These are the activations of a small neural network, seen along a few directions. Each row is one input.
Each table varies a few parts of the input and shows all the possible inputs, shuffled.
Descriptions start from the smaller parts, as in this example, which fits no table here: one of 5 places around a ring, together with either a single point or one of 11 places around a ring or (one of 2 separate values, together with one of 6 places along a line).
Shared parts are said once, and a part with two or three values counts as separate values.

Other details of the inputs vary at random and push rows far along two fixed directions, the same in every table; ignore that.

Rows:
row 1: [ 12   1  -3   1  -5  21 -20   1 -20  12 -28   0]
row 2: [-15  -5  -2   6   7  -3 -28  16 -20 -24  19   1]
row 3: [-19 -16  16   1  -5  20 -27  -6 -16  -9   9  -7]
row 4: [-18  -9   9  -7  27   9 -22  14 -10 -26  11  -2]
row 5: [ 12   0  -1  13  19   6 -14  13 -17   4 -18  15]
row 6: [ 11   5  10 -15  -7  20 -24   9  -9   7 -23  18]
row 7: [ 15   1  -7   8  17   5 -14  16 -21   0 -18  10]
row 8: [ 12  20 -11  14  -6  13  45 -10  21  15  -6  15]
row 9: [-14 -16  10   7  24  11 -21  10 -13 -16  18   0]
row 10: [ 13   9  -6  -7  10 -19  20 -11   1   0   7   3]
row 11: [ 20   6  -6   1  17 -14  31 -14  15  27  -7   9]
row 12: [ 28  18  -5  -9 -19  -8  25 -18   3  22 -11  -5]
row 13: [-19 -10   5 -10 -15 -12   8 -25  -6 -10  26 -35]
row 14: [  1   4 -17   6  23   9 -21  14  -4  16 -19   5]
row 15: [-26   2  15  -9   4 -30  14  -4   6 -25  25  -9]
row 16: [ -1  10  -2  -4   7   1 -21  17 -10  -2 -21  34]
row 17: [-19  -6  25  -2 -16  -9   9 -19   6  -7  30 -22]
row 18: [ 23  14  -7 -16 -13  -6  24 -29   5  22 -16  -1]
row 19: [-28 -23  -8  -2  -6  21 -16  23   0 -21  15   5]
row 20: [  2   6  -2 -12  21 -13  21  -7  16   5  -2  -3]
row 21: [-22 -20  13  -1  -4  19 -26 -11 -21  -7   8  -6]
row 22: [  5   4 -24   2  21  11 -22  11  -4  13 -10   9]
row 23: [ 23  11 -14   1  16 -19  30  -6  12  25 -15  -6]
row 24: [ 17  -1  13   3  -9  14 -28  14 -10  20 -18  12]
row 25: [  2  -2   0 -17   0  24 -19  -8 -19   6 -29  13]
row 26: [  4  13 -10   2  -6 -31  13  -2   3   4   6   7]
row 27: [-17   0  18  -1 -17 -14   8 -12   2  -9  23 -37]
row 28: [ 16   2  -9  -5  -7  23 -20  -2 -21   9 -20   3]
row 29: [-21  -8  10  15  10  -4 -27  17 -17 -19  11   2]
row 30: [-34   0   5 -12  18 -20   9  -8  21 -10  24 -21]
row 31: [ 25  19  -3 -14 -16  -6  22 -23   7  21 -11   3]
row 32: [  9  -2 -10 -12  -4  24 -22 -11 -21  10 -20  11]
row 33: [-11  -5  25  -5 -20 -21   2  -2   7  -3  28 -34]
row 34: [  0 -15 -11  11  -4  23  -4  26  -1  10 -23  22]
row 35: [  6  -1 -10 -15 -11  -3  44   4  22  13 -21  20]
row 36: [  7   8  12   2 -14  -7  14 -14   4  15  -6 -10]
row 37: [-29 -30   3   7  -6  22 -11  23  -1 -15  14  10]
row 38: [  4  20 -19   9  -9  10  34  -2  15   0   7  -5]
row 39: [-28  -3  15   8  -5 -34   9  -6   7 -12  33  -3]
row 40: [-11  -2  20 -15 -20 -17   0 -10  11  -6  36 -24]
row 41: [ 24   3   1  -6 -12  16 -29  14 -13  14 -10   9]
row 42: [ 21  16  -7   3   0 -30  29  -4   0  15 -15   8]
row 43: [ 11  24 -12  18  -7   8  44  -5  22  17 -15   5]
row 44: [-22  -9  15 -13  -2  19 -28  -2 -14 -18   1 -10]
row 45: [ 19   9   3  -1 -13 -10  27 -24   4  28 -23  -6]
row 46: [  4  -7   0   3  -3  20 -20  -6 -22  16 -28   6]
row 47: [  3  14 -18  19   0  38  -2  20  -3  -1 -18   9]
row 48: [ 37   3 -21   6 -16  -9  32 -12  24  -2 -17   5]
row 49: [-24  -3   3  12   3  -9 -32  22 -16 -19  10   1]
row 50: [  3  -1   0  -6 -12  -8  16 -21  -7  14  -9 -18]
row 51: [  1   7  -3  16   5  -3 -23  18 -13   7 -19  27]
row 52: [  8  -2  -9  12  26  11 -17  13  -5  14 -19   9]
row 53: [ 17 -12  -9  22  -5  21 -15  11   7 -13 -28  17]
row 54: [-13 -11  32  -5 -18 -16   3 -10  10  -1  35 -19]
row 55: [ -8 -11  -3   2  22   8 -25  15 -16 -22  20 -12]
row 56: [-28   0  -6  -7  15 -21   4 -12  19  -6  33 -23]
row 57: [-14  -1  17 -14 -19 -15   1 -14   9  -9  34 -24]
row 58: [ -9 -22  -2  19  -7  15 -25  16   3 -40   3 -10]
row 59: [  9  13 -13   5  16 -20  25 -11  21  33 -16   0]
row 60: [-15 -13   9  12  25   6 -24  16 -12 -16  11 -10]
row 61: [-31   4  -1   6   4  37 -10  18   4 -31  12   0]
row 62: [ 12   5 -15  -2  15 -16  20  -6   9  10   7 -11]
row 63: [  7  -1   1   9  10   6 -17  11 -18   3 -12  32]
row 64: [ 13  -9  -9   2  -2  25 -13  10   8 -23 -29  24]
row 65: [  6 -12 -22   0  -7  24  -4  27  -5   6 -16  21]
row 66: [  0  -1 -11   6  23  14 -19   6  -1  19 -13  20]
row 67: [ 11   2  18  -5 -17  -8  12 -14   7  18   3   1]
row 68: [ -9 -20  -7   9  -6  18 -27   7   7 -43  11   0]
row 69: [ -1  -9 -10   1 -13  -5  33  11  14   9  -6  -1]
row 70: [ 15  27 -22   3  -6  11  42 -10  22  11  -6  10]
row 71: [-12  -8  17   2 -12  10 -34  13 -14  -9   9 -16]
row 72: [-19  -4  -1  -6  17 -19   9 -10  14 -12  35 -25]
row 73: [ 31  13 -14  -3   7 -23  32 -10   0  13  -6   5]
row 74: [ 18  18   7 -20 -13  -5  26 -19   9  17 -19   5]
row 75: [-14  -7   8   2  15 -24  15  -1   3 -16  27 -33]
row 76: [ 17 -11  -2  13 -13  -5  25 -13  26 -11  -5   8]
row 77: [-20   2   5  -4   1 -31   9  -9   3 -21  35 -11]
row 78: [-13  -4   4  -8  16 -20  13 -10   7 -19  35 -22]
row 79: [ 15   4  13 -17  -7  19 -26  13  -7  11 -19  19]
row 80: [-17  -5  27   2 -18 -19   4  -9   9  -3  25 -29]
row 81: [ 21  15  -1 -13  13 -20  34 -10   6   9 -15  13]
row 82: [  4  11 -13   1   3   0 -26  13 -12   1 -11  32]
row 83: [ 21   4  -2  -5 -13  18 -26  10 -15  12 -13   9]
row 84: [-16 -10  17   4  10 -24  16 -11   2 -16  34 -13]
Description of these inputs: one of 6 places around a ring, together with either one of 3 separate values or one of 5 places along a line or one of 6 places along a line.
The inputs of row 37 and row 19 match in every part but the place on the ring of 6. If row 9 is changed in the same way as row 37 into row 19, which row does it become?
Answer: row 78
The inputs of row 82 and row 16 match in every part but the place on the ring of 6. If row 70 is changed in the same way as row 82 into row 16, which row does it become?
Answer: row 61
Change only the place on the ring of 6 in row 13. List by row number the other rows that result.
Answer: row 21, row 25, row 32, row 46, row 50
Start at row 13 and move only the place on the line of 5, one step at a time. The first step leads to row 28. Which rows follow, in order?
Answer: row 12, row 83, row 41
Change only the place on the line of 5 in row 18. List by row number the other rows that result.
Answer: row 31, row 32, row 40, row 57
Change only the place on the line of 6 in row 62. List by row number the other rows that result.
Answer: row 2, row 22, row 26, row 55, row 73

Rows:
row 85: [  2  -3  13  -3  -6  -8 -26   0 -18  -7   4  -3]
row 86: [-16 -10 -12  11  18  33 -28   8 -11 -16   5 -14]
row 87: [ -2   6  14 -21 -12 -26  34 -31  16   8  14 -17]
row 88: [-30  -5   9   2 -15 -14  18   0  17 -19  32 -16]
row 89: [  7  -1  -9  -4  -4  18  -1  10   2  -3 -20  28]
row 90: [  3  13 -11  -1  15  -2  13   0   2  17  -7   7]
row 91: [ 38  13  -1  -6  -8  -6  12  -8  -4  42 -38  21]
row 92: [ -7 -15  -8  15  -5  47 -38  22 -11 -24  -7   2]
row 93: [-28  -2  22 -12 -13 -16   5 -14   6  -4  34 -30]
row 94: [ -2   4   1   1   9 -41  41 -15  19  11  16 -18]
row 95: [ -3 -13   1  14   0  17 -45  30 -19 -29  -2  20]
row 96: [ 34   9  -9   9  -9  -2  22   6  10  25 -36  33]
row 97: [-16  -4   5   3  14 -37   8  -5   7 -21  36 -25]
row 98: [ -7 -12   5   1  -6  32 -35   2 -19  -8   2 -18]
row 99: [ 28  18 -21  -8  22   4  20  -5   3  26 -34  28]
What do these inputs look like to the network?
Answer: one of 3 separate values, together with either a single point or one of 4 places along a line
The inputs of row 89 and row 87 match in every part but the choice among 3 separate values. If row 88 is changed in the same way as row 89 into row 87, which row does it become?
Answer: row 93
Change only the place on the line of 4 in row 97. List by row number the other rows that result.
Answer: row 90, row 94, row 99
Change only the choice among 3 separate values in row 92. List by row number the other rows that result.
Answer: row 86, row 98

Rows:
row 100: [  3   5  -5  -6 -10  31 -17   7 -10   8  -8  20]
row 101: [ 18   4   3  -1  -7 -31  17  -9   3  15   0   2]
row 102: [ 22  11 -10   1  15  32 -37  17 -35  10 -29  17]
row 103: [  3  -6   2 -10  11  13 -19   3 -15  18 -11  17]
row 104: [-29   2  14  -1 -19   4  -7   8   1 -12  19 -16]
row 105: [  2  -7   7   7   7  -5 -11  -8  -5   8  -2 -11]
row 106: [ -3  -1 -24  17   9  22   2  13  -6  -7 -22  27]
row 107: [-28 -18  18  -2  12  -2 -15  -3 -13 -22  28 -36]
row 108: [ 30   9  -4  -9 -19 -19  45 -20  12   4 -11  -5]
row 109: [ 15  13  -5   4  23 -23  32   5  21   8   3   7]
row 110: [-35   0  12  -9   9  -3 -24  -8  -6 -23  36 -27]
row 111: [ 14  11 -18   2  21 -25  35   2  26  11   7  -3]
row 112: [  5  -5 -40  14  14  34 -17  28  -5  -1 -29  26]
row 113: [ 23  -7  -7   9 -12  29 -33  22 -18   4 -30  31]
row 114: [ 21  11 -23   3   3 -10  48  -1  37  11  -4   3]
row 115: [-25   0  11  -9   4  -3 -16  -2 -11  -6  31 -10]
row 116: [-16  -1   8   1 -11  12  -2  -1  -7 -22  22 -27]
row 117: [-29 -15  17 -12   2 -18 -19  -1  -8 -25  40 -13]
row 118: [ 11   0   7   1  -2 -20  20 -12   4  28  -5  -5]
row 119: [  2   2   8  -7 -18  -6  27  -6  15  18 -14  -1]
row 120: [ 27  -3  -9   9  10  14 -44  14 -24   5 -30  24]
row 121: [  6   5  -7  17  33  19 -25  23 -15  -4 -25  43]
row 122: [-24 -11  12 -12  15  -2 -16 -12  -1 -10  17 -21]
row 123: [ 27   0  -8  -3  13  17 -33  15 -31   1 -29  20]
row 124: [ 12 -10  -1  12  -6  27 -19   2  -6   7 -22   6]
row 125: [-29  -6   9  17   5  -1  11   2  14 -34  21   1]
row 126: [-17   0  13   6  -2 -11 -12   1  -9  -1  26 -19]
row 127: [ 23  17  -6   7 -22  -9  33 -22  16  19  -7  -7]
row 128: [  9  11 -33   1  17 -35  48  -6  20  17  -5  -1]
row 129: [ 19   6  -2 -16 -21 -16  35 -17  16  12  -4  13]
row 130: [-30 -16  13  -9 -11   2 -19  -4   4 -41  30 -20]
row 131: [ 10  11   9 -12  -3 -31  36 -15  13  34 -15  -2]
row 132: [ -8 -13   8   8 -18  -7  -7  -5   6 -26  19 -18]
row 133: [-32 -11  15  12 -18  10 -20   8  -5 -21  34 -23]
row 134: [-22  -9  15  -3 -19  -6  -9   9   3 -23  14  -8]
row 135: [  9  11   7 -12  -7 -38  23  -9   8  14  -5   2]
row 136: [  4 -10  -1  -7  -5  33 -16   6  -9  12 -18  21]
row 137: [-22 -21  16   8 -16   6  -6   3   2  -8  19 -20]
row 138: [ 24   5  -1  -7 -12  -4  44 -22  12  17 -17 -11]
row 139: [-42 -10  -3  13  22 -17   3   5  -4 -31  31 -13]
row 140: [-18  -7   5  11   7   1  11  14  23 -28  29  -8]
row 141: [ 25  21  -4   3  -4 -25  26 -23   7  27  -5  -8]
row 142: [ 15  21  -7 -13 -14  -3  33 -26  19  15  -8  -2]
row 143: [ 14   4  -3 -12  11   2 -24  -1 -12   0 -16  17]
row 144: [  3  14   2  -2   4  11 -27  16 -18  16 -18  16]
row 145: [ 12  -6  -9  -6   5  48 -34   7 -11   7 -37  24]
What do these inputs look like to the network?
Answer: one of 2 separate values, together with either one of 5 places around a ring or (one of 3 separate values, together with one of 6 places around a ring)
The inputs of row 115 and row 100 match in every part but the choice among 2 separate values. If row 143 is changed in the same way as row 115 into row 100, which row does it become?
Answer: row 130
The inputs of row 136 and row 103 match in every part but the choice among 2 separate values. If row 145 is changed in the same way as row 136 into row 103, which row does it become?
Answer: row 122
Change only the choice among 2 separate values in row 137. List by row number the other rows that result.
Answer: row 118
Start at row 123 and move only the place on the ring of 6, one step at a time. The first step leads to row 143. Which rows follow, in order?
Answer: row 117, row 135, row 101, row 120
Start at row 134 and move only the place on the ring of 6, one step at a time. The first step leads to row 113. Which rows follow, in order?
Answer: row 132, row 108, row 130, row 129
